Each row below holds a small network's activations on one record, seen along a few directions.
After each row come some of the record's fields: S, Z, P, G, M, L, N, W.
Not every record has every field; a missing one is written none.
Other fields move the rows too, some of them a lot.
In the rows, zero is written as 500.
Strong random noise was added to every row along 18 fixed directions; ignore it. To show where, here is one row again and again, with new noise each time:
[421 535 581 491 472 375 497 446 455 465 541 442 472 534 571 465 401 323
 534 698 323 548 457 401 443 569 629 445 448 506 498 497 631 608 450 558
 627 463]
[604 347 354 686 539 448 772 488 513 460 240 374 606 343 628 536 501 485
 350 703 411 578 353 617 553 613 407 529 266 309 538 576 536 411 449 206
 417 180]
[423 377 534 637 464 677 537 535 426 480 538 533 519 475 587 421 530 511
 672 439 510 447 397 666 564 521 381 686 638 545 684 468 541 445 491 468
 476 350]
[411 408 313 358 607 479 602 561 330 592 504 751 691 545 683 309 381 243
 444 341 602 586 499 532 548 621 552 431 654 640 514 517 549 453 496 423
 565 448]
[460 380 388 638 504 497 316 752 459 542 698 427 407 540 636 440 554 495
 404 585 369 498 431 433 538 555 437 427 737 404 441 486 634 353 645 528
 553 518]
[560 661 551 635 624 517 405 563 587 482 464 649 353 630 545 495 480 545
 524 602 519 573 709 309 388 536 508 223 363 305 448 550 521 436 756 484
 498 501]
[601 468 426 507 624 323 580 570 623 342 508 594 441 386 480 546 438 427
 556 558 594 491 622 542 612 561 324 401 459 426 414 487 316 439 666 516
 488 609]
[319 457 612 514 457 501 645 738 498 349 349 597 384 465 602 332 618 299
 505 364 217 443 407 702 541 362 575 708 558 451 445 611 548 550 528 517
 567 432]
[513 380 742 581 653 424 533 518 412 505 664 181 334 368 602 587 590 759
 431 610 271 376 493 447 629 295 489 671 601 378 382 627 524 412 512 572
 651 475]
[675 602 384 484 405 332 428 412 522 549 444 190 615 527 532 683 503 613
 230 787 594 484 503 397 477 777 396 511 376 442 446 549 488 502 581 444
 311 471]
[362 458 546 302 434 437 571 692 645 293 514 494 424 428 556 451 551 554
 501 456 504 470 594 352 765 468 532 514 573 725 578 567 529 721 522 491
 477 579]
[518 681 486 305 495 392 549 544 362 658 490 508 484 425 591 463 522 597
 429 281 648 356 638 502 413 562 441 823 437 404 522 453 588 438 694 451
 294 502]
[464 736 580 371 490 415 331 574 587 570 530 538 419 680 497 439 521 460
 547 521 504 569 593 407 495 645 568 428 622 452 527 435 512 583 609 534
 493 634]
[576 576 593 527 597 638 495 527 780 454 403 582 516 533 514 498 537 433
 475 580 405 481 586 472 600 610 565 374 445 443 399 640 432 600 523 515
 446 516]
[527 441 532 620 556 496 394 574 514 569 601 326 438 441 562 520 567 441
 447 704 275 478 375 573 547 609 436 579 616 233 512 458 605 392 511 454
 582 399]
[446 490 243 582 371 563 456 680 597 722 565 460 483 664 719 344 441 653
 766 332 478 452 292 472 382 604 444 801 727 562 420 408 421 281 808 471
 281 534]
[458 367 530 620 450 625 445 553 458 326 580 441 440 507 434 541 538 423
 398 618 366 322 445 506 431 308 498 502 440 557 315 626 506 451 559 691
 587 544]
[407 387 514 406 449 647 434 381 318 606 623 453 706 554 625 455 477 356
 444 524 431 483 393 507 501 596 619 623 692 694 558 589 626 581 309 581
 610 381]
[533 416 415 450 522 432 605 595 302 633 431 459 530 395 434 482 676 630
 344 307 457 609 465 665 525 303 500 636 641 334 494 473 460 345 444 415
 532 493]
[537 463 224 332 325 504 509 589 681 397 367 598 504 461 429 543 581 468
 497 460 574 579 551 457 414 523 504 545 357 524 480 544 411 594 546 432
 366 508]

[521 468 524 561 311 563 399 543 697 513 509 401 471 453 521 532 617 620
 536 560 328 640 482 389 542 553 634 453 557 518 539 550 604 740 294 542
 420 501] : S=s1, Z=none, P=p2, G=g1, M=none, L=l3, N=n1, W=w2
[467 660 580 535 565 589 425 479 467 548 369 527 600 653 591 517 495 473
 408 532 522 496 511 504 487 616 460 534 577 401 567 576 461 394 692 403
 526 361] : S=s1, Z=none, P=p2, G=g1, M=none, L=l3, N=n1, W=w1
[488 455 532 595 305 467 309 428 321 485 611 164 455 647 473 625 598 670
 427 714 517 479 373 495 392 469 434 591 598 593 512 531 517 489 457 592
 538 485] : S=s2, Z=none, P=p1, G=g2, M=none, L=l3, N=n2, W=w2
[512 442 344 370 582 569 508 555 625 519 452 647 643 444 442 501 498 364
 453 509 406 602 554 415 537 449 604 392 595 449 404 558 364 433 583 476
 635 540] : S=s2, Z=z1, P=p3, G=g2, M=none, L=l2, N=none, W=w2
[480 474 347 484 462 325 513 550 349 424 548 750 360 393 792 475 397 357
 645 404 507 498 715 377 182 558 465 639 312 407 446 613 616 478 761 580
 499 347] : S=s1, Z=z1, P=p3, G=g2, M=none, L=l2, N=none, W=w2
[534 483 412 441 603 485 524 463 588 664 512 428 627 695 562 399 414 518
 515 568 564 568 377 472 597 619 586 367 645 674 385 508 380 485 410 440
 480 597] : S=s2, Z=none, P=p2, G=g2, M=m2, L=l1, N=none, W=w2
[648 489 671 601 647 418 650 456 699 570 519 401 553 414 550 481 477 627
 515 471 409 530 521 538 777 571 578 351 585 579 326 563 399 640 277 608
 405 680] : S=s2, Z=none, P=p2, G=g1, M=m1, L=l1, N=none, W=w1
[405 457 723 406 589 571 611 456 307 466 482 482 508 476 557 447 571 573
 375 402 692 402 557 602 684 424 476 569 496 658 667 571 632 614 304 388
 511 391] : S=s1, Z=none, P=p2, G=g1, M=none, L=l3, N=n2, W=w2
[437 366 339 504 306 852 472 336 632 472 426 508 686 551 424 585 446 464
 606 581 423 545 328 367 347 432 629 558 407 667 572 552 459 529 431 462
 539 328] : S=s2, Z=z2, P=p3, G=g1, M=none, L=l2, N=none, W=w1
[468 466 458 567 508 351 479 674 431 494 512 453 404 504 544 542 582 664
 456 333 317 613 497 450 491 283 490 532 721 388 372 544 361 311 705 578
 630 577] : S=s2, Z=none, P=p2, G=g1, M=m1, L=l1, N=none, W=w1
[375 549 501 568 471 568 694 495 595 408 213 531 662 535 478 459 398 415
 505 608 425 617 357 452 608 497 535 422 441 528 656 462 453 459 587 262
 563 347] : S=s2, Z=none, P=p1, G=g1, M=none, L=l3, N=n1, W=w2
[556 610 555 372 580 532 390 528 488 475 531 638 529 353 388 564 570 312
 291 434 574 393 671 606 564 623 393 493 467 305 569 448 603 521 512 507
 498 516] : S=s1, Z=none, P=p1, G=g1, M=m1, L=l1, N=none, W=w1
[434 431 452 515 536 629 428 753 643 309 553 730 239 465 384 445 623 510
 668 340 581 447 589 564 567 369 348 457 505 418 627 405 489 454 636 433
 504 548] : S=s2, Z=none, P=p1, G=g1, M=none, L=l3, N=n2, W=w1
[522 544 383 442 322 188 421 526 223 709 622 365 547 481 559 481 502 591
 244 463 496 695 547 306 392 537 647 364 584 544 438 437 750 583 362 599
 444 638] : S=s2, Z=none, P=p1, G=g1, M=none, L=l3, N=n1, W=w2
[501 518 706 612 739 570 506 391 408 674 557 423 457 725 524 382 466 490
 573 566 448 451 357 654 493 438 571 442 589 484 384 497 462 388 371 513
 632 521] : S=s2, Z=none, P=p2, G=g2, M=m1, L=l1, N=none, W=w2
[558 417 477 392 569 548 605 445 510 421 401 503 727 408 469 583 533 385
 273 444 565 433 499 659 679 528 434 557 555 604 407 647 316 503 423 509
 512 498] : S=s2, Z=none, P=p2, G=g1, M=m1, L=l1, N=none, W=w2
[522 701 622 612 544 490 450 435 401 546 308 367 604 872 382 502 519 582
 300 619 642 515 424 589 481 471 482 326 573 560 372 554 285 361 599 500
 499 616] : S=s2, Z=none, P=p2, G=g1, M=m2, L=l1, N=none, W=w2
[499 463 608 591 648 678 462 493 594 598 773 519 442 482 598 409 348 490
 639 486 325 235 511 336 487 463 618 505 481 572 306 513 615 454 579 714
 494 613] : S=s2, Z=z1, P=p3, G=g2, M=none, L=l2, N=none, W=w1
[523 304 422 535 737 341 651 439 461 489 536 572 451 474 627 430 359 367
 648 633 511 620 446 559 536 514 472 362 481 470 445 512 430 423 402 392
 692 409] : S=s1, Z=none, P=p1, G=g2, M=m2, L=l1, N=none, W=w2
[589 513 480 459 548 358 381 565 505 632 663 376 266 508 602 522 568 677
 552 392 537 414 515 546 420 524 411 714 549 364 366 486 491 435 550 529
 395 582] : S=s1, Z=none, P=p2, G=g1, M=none, L=l3, N=n1, W=w1
[499 564 617 509 466 618 542 467 541 400 335 512 617 400 378 588 586 434
 388 566 391 501 524 570 575 472 504 534 474 390 620 535 457 528 508 470
 554 395] : S=s1, Z=z2, P=p3, G=g2, M=none, L=l2, N=none, W=w2
[503 595 618 662 375 453 504 416 533 440 257 471 426 712 631 535 578 590
 673 497 484 654 442 654 351 574 467 622 519 473 516 661 327 568 516 486
 451 340] : S=s1, Z=z2, P=p3, G=g1, M=none, L=l2, N=none, W=w1
[366 639 438 508 299 634 285 547 482 619 381 564 519 779 451 441 581 388
 592 456 427 632 333 580 260 507 562 622 695 416 547 423 459 418 602 470
 571 456] : S=s1, Z=none, P=p1, G=g1, M=m1, L=l1, N=none, W=w2
[553 541 593 566 481 512 510 538 509 584 542 636 507 239 452 479 593 440
 576 371 269 614 612 565 511 484 587 518 589 264 583 419 616 566 395 601
 521 508] : S=s2, Z=none, P=p1, G=g2, M=none, L=l3, N=n2, W=w2
[415 434 444 484 533 311 579 497 468 490 638 479 430 347 622 529 340 495
 792 473 315 499 460 376 443 402 475 736 605 437 477 423 410 353 736 567
 677 492] : S=s2, Z=none, P=p1, G=g1, M=none, L=l3, N=n2, W=w1
[483 372 571 570 624 737 482 531 491 392 480 624 492 540 461 526 628 551
 515 422 496 520 526 609 609 364 438 462 634 492 586 622 375 417 499 471
 649 400] : S=s2, Z=none, P=p1, G=g2, M=none, L=l3, N=n1, W=w1
[570 681 624 429 516 298 643 316 397 550 216 495 424 685 556 537 563 682
 622 376 511 671 580 581 257 378 614 667 376 440 401 681 234 530 501 505
 515 442] : S=s2, Z=none, P=p2, G=g2, M=m2, L=l1, N=none, W=w2
[439 475 393 514 471 462 363 633 556 441 522 628 418 602 635 463 511 405
 641 453 561 596 490 563 482 648 364 533 713 476 533 517 416 455 648 467
 540 456] : S=s1, Z=none, P=p1, G=g1, M=m2, L=l1, N=none, W=w1
[549 594 543 155 630 288 480 454 544 659 618 521 391 464 474 462 491 518
 537 391 626 531 670 421 524 508 615 501 520 492 385 458 497 640 371 510
 504 700] : S=s1, Z=z1, P=p3, G=g1, M=none, L=l2, N=none, W=w1
[322 660 636 451 595 417 576 575 200 406 459 724 438 560 498 396 424 423
 451 315 660 424 680 455 430 298 459 455 450 525 550 465 556 378 775 531
 609 541] : S=s2, Z=none, P=p2, G=g1, M=m1, L=l1, N=none, W=w2
[443 559 568 347 693 420 617 562 567 594 643 399 515 288 377 464 371 583
 464 549 382 469 511 254 790 410 574 398 530 410 646 222 618 408 556 359
 613 615] : S=s2, Z=none, P=p2, G=g2, M=m2, L=l1, N=none, W=w2
[583 599 424 478 273 358 402 437 471 515 427 365 627 546 449 596 561 451
 389 542 528 561 427 643 448 731 441 607 561 515 518 481 443 611 409 587
 355 549] : S=s1, Z=none, P=p2, G=g1, M=none, L=l3, N=n1, W=w1
[616 282 356 624 555 661 521 430 598 624 623 451 697 369 651 540 429 548
 546 571 359 502 440 405 559 591 525 512 611 539 396 609 460 427 466 567
 485 421] : S=s2, Z=z1, P=p3, G=g2, M=none, L=l2, N=none, W=w2
[507 410 508 537 487 546 522 349 386 453 405 501 650 575 477 570 512 440
 456 525 521 628 409 640 499 496 484 474 588 573 535 592 358 498 363 507
 639 398] : S=s1, Z=z2, P=p3, G=g1, M=none, L=l2, N=none, W=w1
[668 508 496 675 473 510 576 300 180 773 456 439 738 485 488 548 551 768
 528 320 592 608 499 697 389 448 444 662 691 455 522 488 337 297 458 596
 409 472] : S=s2, Z=z1, P=p3, G=g2, M=none, L=l2, N=none, W=w2
[638 521 456 605 586 574 515 415 642 589 416 354 644 532 467 584 500 632
 464 659 507 552 412 523 634 664 428 418 509 414 573 469 384 412 496 344
 436 421] : S=s1, Z=none, P=p2, G=g2, M=none, L=l3, N=n2, W=w1
[523 458 451 539 478 618 294 628 632 449 669 621 333 516 483 446 544 266
 490 448 451 313 487 615 404 598 464 474 425 456 347 498 636 568 450 648
 417 605] : S=s1, Z=none, P=p2, G=g1, M=none, L=l3, N=n2, W=w1
[538 410 470 478 563 470 479 541 445 433 489 597 481 290 582 583 609 479
 395 551 374 678 682 407 523 540 531 406 454 265 673 601 654 560 443 395
 643 270] : S=s1, Z=none, P=p2, G=g2, M=none, L=l3, N=n1, W=w1

Here are new rows. What are their fields?
[368 438 511 480 587 628 652 434 471 275 450 643 523 502 524 490 306 333
 519 530 599 281 521 404 453 351 482 486 234 698 441 603 498 462 654 481
 587 421] : S=s2, Z=none, P=p1, G=g1, M=none, L=l3, N=n2, W=w1
[460 443 452 410 544 408 492 689 571 337 400 352 337 568 456 548 657 584
 360 522 639 399 420 667 646 435 268 625 551 453 454 547 333 391 633 310
 508 511] : S=s1, Z=none, P=p1, G=g1, M=m1, L=l1, N=none, W=w1
[517 575 731 759 406 555 590 372 546 382 523 531 404 380 396 492 409 445
 831 539 469 342 468 689 433 480 392 637 338 493 556 366 501 557 465 680
 375 529] : S=s1, Z=none, P=p1, G=g1, M=m2, L=l1, N=none, W=w2
[456 516 406 408 520 415 458 638 568 506 560 495 384 591 587 463 469 636
 553 397 723 448 521 428 564 539 361 540 602 587 486 451 432 426 702 413
 400 591] : S=s1, Z=z2, P=p3, G=g1, M=none, L=l2, N=none, W=w1
[489 444 561 635 550 572 555 390 603 328 344 407 476 724 397 538 450 547
 617 757 706 531 346 618 601 476 336 356 434 625 551 506 265 453 478 335
 552 448] : S=s1, Z=z1, P=p3, G=g1, M=none, L=l2, N=none, W=w2
[409 471 580 601 460 507 543 268 472 529 584 285 681 574 724 532 246 495
 670 690 385 434 294 375 532 687 515 643 565 736 572 525 505 511 522 548
 562 352] : S=s1, Z=none, P=p2, G=g1, M=none, L=l3, N=n2, W=w1
[478 548 544 524 426 422 447 489 362 493 388 386 456 632 463 539 599 584
 380 561 596 591 445 586 471 485 433 493 529 467 584 498 498 485 445 407
 513 434] : S=s1, Z=none, P=p1, G=g1, M=m2, L=l1, N=none, W=w2
[439 358 645 548 694 630 593 430 497 636 577 480 473 503 723 450 456 729
 705 374 424 536 467 402 595 352 585 597 691 569 492 617 447 436 455 445
 647 381] : S=s1, Z=z2, P=p3, G=g1, M=none, L=l2, N=none, W=w2
[464 553 372 379 465 310 507 566 638 622 473 451 460 518 601 445 445 459
 626 487 365 679 384 428 510 662 577 560 591 401 566 367 507 528 508 359
 498 481] : S=s2, Z=z2, P=p3, G=g1, M=none, L=l2, N=none, W=w1
[480 563 576 448 480 550 551 431 605 478 445 669 630 480 468 444 448 395
 585 509 440 642 611 396 564 542 701 299 511 628 557 535 509 720 360 575
 533 551] : S=s1, Z=none, P=p2, G=g2, M=none, L=l3, N=n1, W=w2
[536 424 376 556 525 412 383 614 446 566 476 577 391 663 690 435 610 405
 443 435 495 665 449 662 399 629 470 451 621 390 392 607 495 477 435 446
 527 429] : S=s1, Z=none, P=p2, G=g1, M=none, L=l3, N=n2, W=w2
[341 367 416 560 364 725 251 577 363 386 708 577 445 468 353 555 514 436
 495 572 502 453 501 338 359 283 456 432 543 504 625 414 666 386 620 575
 693 475] : S=s1, Z=none, P=p2, G=g1, M=none, L=l3, N=n1, W=w2
[466 504 554 473 424 562 624 428 539 524 541 375 593 353 400 553 431 716
 512 500 359 450 518 223 536 288 687 519 424 629 493 467 541 550 510 603
 489 592] : S=s1, Z=z2, P=p3, G=g2, M=none, L=l2, N=none, W=w1
[613 559 563 450 491 660 486 274 661 611 625 321 536 329 315 655 416 680
 618 573 598 284 480 421 513 500 426 697 321 478 547 322 497 485 463 495
 358 550] : S=s1, Z=none, P=p1, G=g1, M=m1, L=l1, N=none, W=w2
[529 626 605 404 646 413 465 537 351 655 361 600 509 735 569 403 674 444
 377 282 537 632 537 789 507 553 546 521 750 401 445 600 369 470 415 473
 563 511] : S=s2, Z=none, P=p2, G=g2, M=m1, L=l1, N=none, W=w1
[619 420 446 550 418 223 602 639 744 392 335 336 366 564 435 458 656 467
 509 587 382 633 317 819 649 549 483 446 563 505 267 544 251 655 255 515
 393 687] : S=s1, Z=z1, P=p3, G=g2, M=none, L=l2, N=none, W=w2
[443 424 342 493 207 555 453 522 512 495 509 461 575 373 493 557 566 501
 604 462 241 597 396 436 357 473 584 743 573 483 604 490 548 539 507 579
 510 397] : S=s2, Z=none, P=p1, G=g2, M=none, L=l3, N=n1, W=w1
[404 642 497 527 461 422 572 652 671 461 294 551 607 591 425 419 439 351
 430 496 331 600 387 480 626 488 591 333 637 501 413 433 363 466 653 483
 544 653] : S=s1, Z=z2, P=p3, G=g1, M=none, L=l2, N=none, W=w2
[469 576 680 586 513 673 558 511 586 641 417 499 483 625 740 378 534 564
 533 295 296 364 437 535 430 471 688 710 519 581 254 738 521 584 472 622
 365 478] : S=s1, Z=none, P=p2, G=g1, M=none, L=l3, N=n2, W=w2
